A small network was trained on made-up records. Each row is its average activation on records with the value named, seen along a few directions.
Values that are neighbours, or in one group, have similar rows; names and order tell nothing.
Strong random noise was added to every row along 5 fixed directions; ignore it. To show where, here is one row again and again, with new noise each time:
[ 500 -537  167 -284  -28 -263  -22  530 -273  261  403 -205 -357    1
 -298  296  592   73 -152 -302  126]
[-356  102  168  246  -67  -45  -18  -80  512 -400 -317  150   28  280
 -245  -71 -598  -63 -653  378 -272]
[ 119  -35  198 -288  281   84  131  -61  -48 -139  241   79  -54  215
 -211  -10 -197  152  139 -151  -53]
[ 178  -14   97 -136    7 -156   72  324   80   41  -46   -5 -175   24
 -239  222  124  201 -204  278  -56]
[ 129 -137  -13   42 -105 -223  -99  452  151  193  168  -92 -172 -211
 -147  146  272  143 -233  107  -79]
[  91   26  149  310  -67 -258  -58  499  777  -47 -189  128  171  130
  -35  224 -757  461 -302  718 -318]
[ 208 -107   73 -247  115  -64   48  216 -121  101  274  -49 -194  -53
 -207  101  275  141   40 -117    5]


Values of Para:
f2: [-272  491  -44 -356   24  381  457 -505 -444 -115 -208  132  -86  -68
   37 -104   77 -123  102  187  323]
f5: [ 173 -240 -192  323 -240   70 -209  145  -10  342  137 -261   36 -371
  198   54  157 -213  -98 -291  165]
f10: [-196   27  164 -130  255  319  322 -307 -186 -109 -285   49  339  409
  164   25 -429 -192  569   41 -105]
f3: [ 140 -122    7 -153   93   62  -20  170  -93  271  208  -89 -185 -172
  -80  195  344   91  279 -135  -23]
f11: [  85 -271  -13  -33   42  -90  -92 -210  -93 -229   22   81   42  248
  173   51 -505  -67  100 -119  228]
f8: [-485  354 -267  135   59  303   58 -435 -230  -76   33    9  303 -302
  194 -379  132 -321  538 -185  -73]
f1: [ 123  -95  151  219 -255  -56 -347  -80  160  125  -54   79  359  105
  353  -85 -148   70   90 -199  -80]
f4: [  80 -321  -31  420 -390 -281 -255  252   81  150 -106 -319  -22    3
   59   18  158 -146 -350  -52  142]
f7: [ 264 -511  215  -36 -202 -168 -165  -52 -345    8   30   65  -22  326
  -57  -51  389 -308 -420 -527  110]
f6: [-251  281 -241  311  -89   38 -126  -30  197   39  -40  -69   10 -355
    7 -176  106   23  112  116  -47]
f9: [ 110  185 -205 -345  316  -77  234 -202 -176 -288 -189  108 -208  249
  135   13   76   44  -50   93  167]
Para is arranged as a star with 5 arms.
- Which values are neighbours of f7? Give them in the order they are listed. => f1, f4
- Which values are neighbours of f10? Give them in the order they are listed. => f8
- Which values are neighbours of f2? Give them in the order they are listed. => f5
- Which values are neighbours of f9? Give them in the order they are listed. => f11

Values of Muva:
j7: [ 135   76  183 -465  151  154  135 -101 -296  -23    1  -25 -400  166
 -411  217  372  -16 -190 -113  173]
j6: [ -97  -31  148  285 -226 -215 -149  400  464   11 -100  -12  120   15
 -216  146 -316  285 -246  557 -228]
j3: [-284 -316    5  381 -349 -182 -304  275  177  157   59  -68   48 -164
  -97   -9  244 -284 -276  -55 -237]
j5: [ 167  104  -48 -329  240  195  273 -156 -274  -35  129   10 -299   59
 -113   91   13   13  112  -97  317]
j10: [  72 -373  -25  -41  290  -45 -101  -10   56 -220  377 -118 -184  173
 -130   -4 -102 -158 -164 -443  -33]
j8: [ 150   95  160 -317  297  143  263 -166 -241  -12   46   95  290  157
  225  -32 -196  224  743  -64   -6]
j2: [  74  397  297 -397  195  204  351 -194 -245  -64 -509  149  207  242
  -72  197   60  230  403  380  -97]
j9: [-170   53 -230  357 -367   -7 -136   -7   75   95 -287  -54   69 -248
  105 -231  314 -349 -447    0  -36]
j1: [-241  -73  171   66   54   47  185 -563    8 -608 -368  189  127  650
  101 -165 -894 -291 -219   39   88]
j4: [ 300   49  -37 -170  121    0   20 -201 -123  -92  109  103  -29  164
  139 -104 -195  173  122 -193  195]
Muva is arranged as a ring.
- Going along Muva from j2 by way of its neighbour j3, in what order are j6, j5, j8, j9 met? => j6, j5, j9, j8
- Fewest steps between j1 and j10? => 3
